A small network was shown many inputs. Here are its activations along a few directions, one row for each input.
In each table, some parts of the input vary, and every possible input appears once, in random order.
A made-up example of a description, with smaller parts first: one of 2 separate values, together with either a single point or one of 11 places around a ring or (one of 5 places around a ring, together with one of 6 places along a line).
Shared parts are said once, and a part with two or three values counts as separate values.

Other details of the inputs vary at random and push rows far along two fixed directions, the same in every table; ignore that.

Rows:
row 1: [29 -13 3 -21 18 -11 16 -17 2 -4 -15 5]
row 2: [19 -9 3 -7 5 -6 17 -20 4 -8 -15 7]
row 3: [13 -22 -10 -13 16 -1 13 -15 5 -2 -9 -15]
row 4: [-6 1 2 23 -25 16 -8 -1 -7 4 -18 -1]
row 5: [-40 28 -9 1 -4 22 -18 1 11 1 27 17]
row 6: [-42 29 -6 -2 4 12 -23 4 10 13 30 13]
row 7: [-4 21 -12 -45 39 6 10 -12 -3 0 21 7]
row 8: [-13 3 7 28 -22 2 -17 33 -14 -1 -3 -19]
row 9: [-6 -12 8 36 -44 8 -11 22 -8 -7 -17 -6]
row 10: [-11 1 10 34 -23 -2 -18 23 -1 15 -2 -9]
row 11: [18 -23 12 23 -16 -15 7 6 3 -9 -14 1]
row 12: [-7 -2 7 23 -17 -2 -16 25 -12 -2 -2 -15]
row 13: [27 -18 1 -9 14 -19 16 -4 4 -18 2 9]
row 14: [-10 6 9 28 -20 3 -13 9 -7 24 -16 -12]
row 15: [-12 26 -15 -42 34 -1 0 -6 12 -4 40 15]
row 16: [26 -13 2 -12 14 -12 23 -20 5 -5 -15 9]
row 17: [21 -30 -6 -19 18 -9 16 -6 16 -16 7 -12]
row 18: [32 -10 2 -24 17 -13 16 -13 -2 -3 -12 -2]
row 19: [-35 36 -11 -8 6 16 -16 -2 -4 22 20 1]
row 20: [27 -19 7 -11 7 -14 20 -12 12 -22 0 11]
row 21: [23 -19 10 13 -13 -16 -2 15 -4 -8 -13 -12]
row 22: [-24 26 -8 -16 16 12 -7 -4 -9 13 17 1]
row 23: [7 -14 6 23 -35 10 2 5 -14 0 -30 -6]
row 24: [-32 28 -12 -4 11 12 -7 -11 0 17 17 13]
Each input here is: one of 2 separate values, together with either a single point or one of 11 places along a line.
Q: Changing only the choice among 2 separate values turns row 15 into row 19. The same change can be made to row 17. Which row results?
A: row 3
Q: Change only the choice among 2 separate values in row 9. List by row number the other rows that result.
A: row 23
Q: Change only the choice among 2 separate values in row 21. List by row number the other rows that result.
A: row 18

Rows:
row 25: [-34 18 -4 1 -7 13 -20 13 8 1 26 7]
row 26: [21 -1 -7 -39 28 -1 17 -22 4 0 -2 2]
row 27: [11 0 -1 -19 20 -7 14 -11 0 -3 1 7]
row 28: [-20 22 -8 -18 18 1 -11 7 7 8 26 -2]
row 29: [13 -17 -10 -25 31 -9 18 -25 21 -3 9 4]
row 30: [-4 13 3 -7 2 0 -1 -2 7 4 7 21]
row 31: [-31 27 -1 -2 -3 10 -15 3 8 10 20 17]
row 32: [-24 18 -6 -13 10 9 -7 3 8 -7 28 7]
row 33: [21 -9 0 -10 4 -7 18 -10 -1 -8 -10 11]
row 34: [-25 17 -8 -14 11 9 -13 7 4 11 23 -9]
row 35: [12 8 -9 -45 28 3 14 -25 15 -11 13 27]
row 36: [8 8 -5 -36 33 -8 11 -6 14 -19 24 16]
row 37: [-11 6 4 25 -12 0 -13 10 -12 9 -4 -7]
row 38: [-11 5 -2 12 -18 15 -11 -3 -10 17 -16 -18]
row 39: [40 -40 5 -8 7 -21 22 -15 25 -20 -10 7]
row 40: [-32 31 -5 2 5 11 -13 0 -4 26 11 7]
row 41: [9 -7 8 24 -19 -8 -3 10 -11 -2 -10 -4]
row 42: [-2 -15 6 28 -21 0 -9 20 -12 -2 -13 -19]
row 43: [22 -36 2 13 2 -13 14 -12 11 -7 -16 -9]
row 44: [-12 3 0 20 -16 12 -7 -1 -11 10 -17 -5]
row 45: [-24 13 -10 -12 1 16 -11 7 10 -6 26 9]
row 46: [-29 30 -4 5 -2 9 -9 0 -1 17 15 17]
row 47: [-2 -8 1 26 -31 9 -2 1 -12 0 -23 -7]
row 48: [11 12 -9 -44 42 -8 10 -15 7 2 22 7]
row 49: [7 -12 7 17 -10 -9 -7 20 -9 0 -10 -17]
row 50: [45 -23 11 -10 12 -24 21 -1 1 -26 -9 1]
row 51: [-20 29 -2 -8 10 7 -2 -8 5 8 15 21]
row 52: [19 -17 -1 -13 6 -10 14 3 0 -20 5 0]
row 53: [12 -8 13 15 -13 -8 5 4 -5 -5 -14 -2]
row 54: [-9 8 7 23 -12 2 -7 6 -11 15 -12 -1]
row 55: [18 -2 2 -21 15 -13 5 0 9 -15 13 16]
row 56: [-11 -11 -3 18 -7 0 -8 -4 13 16 -1 -15]
row 57: [-24 5 -9 5 -6 16 -12 12 -5 5 10 -14]
row 58: [42 -24 8 -13 9 -22 27 -8 -2 -18 -13 5]
row 59: [1 13 -7 -31 22 7 12 -24 8 -7 8 18]
row 60: [-30 22 -3 2 -5 6 -22 16 10 2 25 11]
row 61: [-30 22 -13 -10 6 21 -8 -14 -2 15 6 2]
row 62: [8 -9 7 16 -13 0 0 2 -11 9 -24 -10]
row 63: [4 -16 3 16 -20 6 -1 15 -5 -14 -8 -14]
row 64: [-39 26 -13 2 -3 25 -13 -10 -5 15 6 3]
row 65: [-33 27 -8 0 4 16 -10 -6 -3 18 8 10]
row 66: [-11 14 -2 -4 3 8 -6 -4 -2 19 -1 -3]
row 67: [-28 12 -14 -5 0 16 -6 6 2 -4 24 3]
row 68: [1 3 4 0 1 -4 -2 2 -4 13 -3 -10]
row 69: [29 -21 10 2 0 -16 13 0 -9 -2 -22 -11]
row 70: [3 -18 -1 16 -14 6 -1 13 -10 -7 -12 -18]
row 71: [-10 -17 6 42 -28 1 -6 2 12 1 -10 -8]
row 72: [4 8 -10 -38 39 -8 10 -6 9 -12 22 11]
row 73: [37 -13 5 -23 15 -17 14 -6 8 -19 2 14]
row 74: [20 -1 -3 -29 33 -15 15 -8 3 -13 11 8]
row 75: [46 -22 8 -17 17 -26 16 1 -3 -11 -11 -13]
row 76: [32 -24 6 -1 -14 -3 11 -8 1 -16 -26 1]
row 77: [9 -10 3 12 -19 7 5 -7 -5 -9 -22 -4]
row 78: [-35 19 -14 -8 3 21 -17 9 1 13 23 -12]
row 79: [2 -9 6 25 -22 7 -5 3 -14 11 -28 -15]
row 80: [-5 -5 0 1 0 1 -5 10 -5 0 2 -14]
row 81: [-19 13 -5 10 -13 14 -6 -4 -5 7 0 7]
row 82: [2 12 -7 -30 32 -7 5 -6 4 -2 19 7]
row 83: [28 -23 6 6 -5 -19 10 12 -4 -19 -9 -4]
row 84: [6 -8 13 25 -29 2 -7 9 -3 3 -22 2]
row 85: [10 -8 8 23 -18 -11 -3 15 -9 -5 -7 -5]
row 86: [8 -7 10 20 -20 1 2 2 -6 -1 -22 -1]
row 87: [10 -8 8 21 -11 -7 -6 10 -13 6 -14 -14]
row 88: [0 7 5 8 -5 -1 -4 5 -6 19 -9 -7]
row 89: [3 -4 14 35 -27 -4 -10 14 -11 -1 -13 -7]
row 90: [-9 -19 2 39 -26 -2 -4 2 9 4 -8 -8]
Q: What is each input in this table made of?
A: one of 6 places along a line, together with either a single point or one of 10 places along a line
Q: Changing only the place on the line of 6 turns row 43 into row 39. The same change can be made to row 37. Which row results?
A: row 73
Q: Changing only the place on the line of 6 turns row 63 into row 45. The same change can be made to row 77. Which row results?
A: row 76
Q: Change only the place on the line of 10 in row 68. List by row number the other rows that result.
A: row 26, row 28, row 34, row 38, row 48, row 66, row 75, row 78, row 88
